A small network was shown many inputs. Here are its activations along a few directions, one row for each input.
In each table, some parts of the input vary, and every possible input appears once, in random order.
Descriptions start from the smaller parts, as in this example, which fits no table here: one of 4 places along a line, together with either a single point or one of 11 places around a ring or (one of 3 separate values, together with one of 8 places around a ring).
Shared parts are said once, and a part with two or three values counts as separate values.
In the rows, 128 means zero.

A family of inputs:
row 1: [132 107 116 140  99 130 159  98  99 135 153  90 160 107  75 148]
row 2: [117 132 123 179 140 102 112 204 127 122 127 127  46 162 110 119]
row 3: [182  89  84  84  61 121 173  90 120 145 108 120 138  83 139 111]
row 4: [124  97 126  63 107  75  63 132 148  86 127 111 154 119 139 109]
row 5: [137 147 143 109 106  91  58 138 142  88 126 167 100  87 144  97]
row 6: [ 61  97 147 141 132 118 133 124 139 145 197  91 125 189 109 114]
row 7: [ 71 166 137 169 128 143 134 115 102 123 184 158  79 174 124 105]
row 8: [124 149 138 143 110 157 147 105  59 122 156 173 127 104 106 134]
row 9: [107  82 109 133 141  86 116 198 136 120 129  71  99 192 102 133]
row 10: [160 162 124 118 215 182 145  99 195 156  59  90 222 140 153 177]
row 11: [149 188 168 145 225 196 136 119 173 150  59 154 185 119 177 181]
row 12: [172 120 122 113  73 134 161 114  96 143 110 184 103  60 158 107]
- Changing only one part turns row 1 into row 8. The same change can be made to row 10. Which row results? => row 11
- What do these inputs look like to the network? => one of 2 separate values, together with either a single point or one of 5 places around a ring
- Change only the choice among 2 separate values in row 4. List by row number the other rows that result. => row 5

A family of inputs:
row 13: [111 192 122 161 221 145  92 151 197 103 109 105 112 212 124 146]
row 14: [ 77 170 118 148 212 143 123 131 171 116 130  80 142 226 137 152]
row 15: [209 146 137  85 157 125 100 133 173 114  29 161 160  39 217 151]
row 16: [ 76  98 134 159  19 103 165 116  30 133 224 161  72 100  57  85]
row 17: [159 103 187 147 109 190 187  66  95 201 126 155 210  28 143 163]
row 18: [119  78  90 117  33  75 129 142  87 109 177 123  56 138  94  79]
row 19: [180  86 163 105 124 174 169  97 103 176 103 131 223  47 137 171]
row 20: [103  79 109 116  40  91 146 137  37 114 200 143  82 125  54  87]
row 21: [214 128 139  87 138 135  93 106 180 122  51 130 183  45 179 157]
row 22: [145 113  93  91  59  60  63 151 125  76 165 146  41 132 108  60]
row 23: [ 39 178 167 224 176 196 174 117 104 179 160 126 153 193  84 148]
row 24: [ 64 156 143 181 194 180 157 142 113 156 143 110 160 216  79 163]
row 25: [ 80 155 129 181 192 162 148 142 160 144 117  85 128 225 114 160]
row 26: [107 213 117 155 244 135  99 178 192 102  91 131  85 201 160 141]
row 27: [111  93  83  77  51  61 105 128 105  83 184 124  70 142 113  67]
row 28: [182 101 132  74 137 131 128  87 161 138  77 106 213  55 188 158]
row 29: [192  88 147 108 117 147 156  98 149 167  71 112 199  57 168 166]
row 30: [136 126  93  88  81  52  68 181 123  72 146 175  16 123 147  51]
- Changing only one part turns row 13 into row 22. The same change can be made to row 23. Which row results? => row 16
- What do these inputs look like to the network? => one of 3 separate values, together with one of 6 places along a line
- Change only the place on the line of 6 in row 15. List by row number the other rows that result. => row 17, row 19, row 21, row 28, row 29
- Change only the choice among 3 separate values in row 18. List by row number the other rows that result. => row 25, row 29
- Change only the choice among 3 separate values in row 26. List by row number the other rows that result. => row 15, row 30

A family of inputs:
row 31: [159  76 115  91  56  95 125 152  70 116 146 156  98  86  93 101]
row 32: [ 98 163  82 125 148  74  76 191 154  67 138 131  23 212 125  84]
row 33: [107 150 140 128 193 162 133  96 157 139 125  94 200 156 138 162]
row 34: [ 83 178 178 211 194 203 172 126 120 183 122 145 160 153 118 167]
row 35: [134 196 120 145 238 143  85 165 216 105  66 110 117 197 165 154]
row 36: [173  98 122  82  34  75 100 114 108 107 146 178  81  31 158  70]
row 37: [150  96 133 124 149 158 163  96 161 162  91  70 202 132 150 178]
row 38: [189 109 148 104 150 161 147 128 122 153  68 138 196  66 144 173]
row 39: [117  67  97 113  51  93 142 118 106 125 166  88 108 151  95 105]
row 40: [197 133 156  99 126 137 119  90 160 139  67 156 181   9 204 147]
row 41: [ 75 120 104 115  96  99 117 115  98  99 199 112 105 176  87  94]
row 42: [ 54 149 141 199 100 137 158 143  64 141 201 159  64 167  61 101]
- Changing only one part turns row 41 into row 33. The same change can be made to row 32. Which row results? => row 35
- What do these inputs look like to the network? => one of 2 separate values, together with either a single point or one of 5 places along a line
- Change only the choice among 2 separate values in row 31. List by row number the other rows that result. => row 38
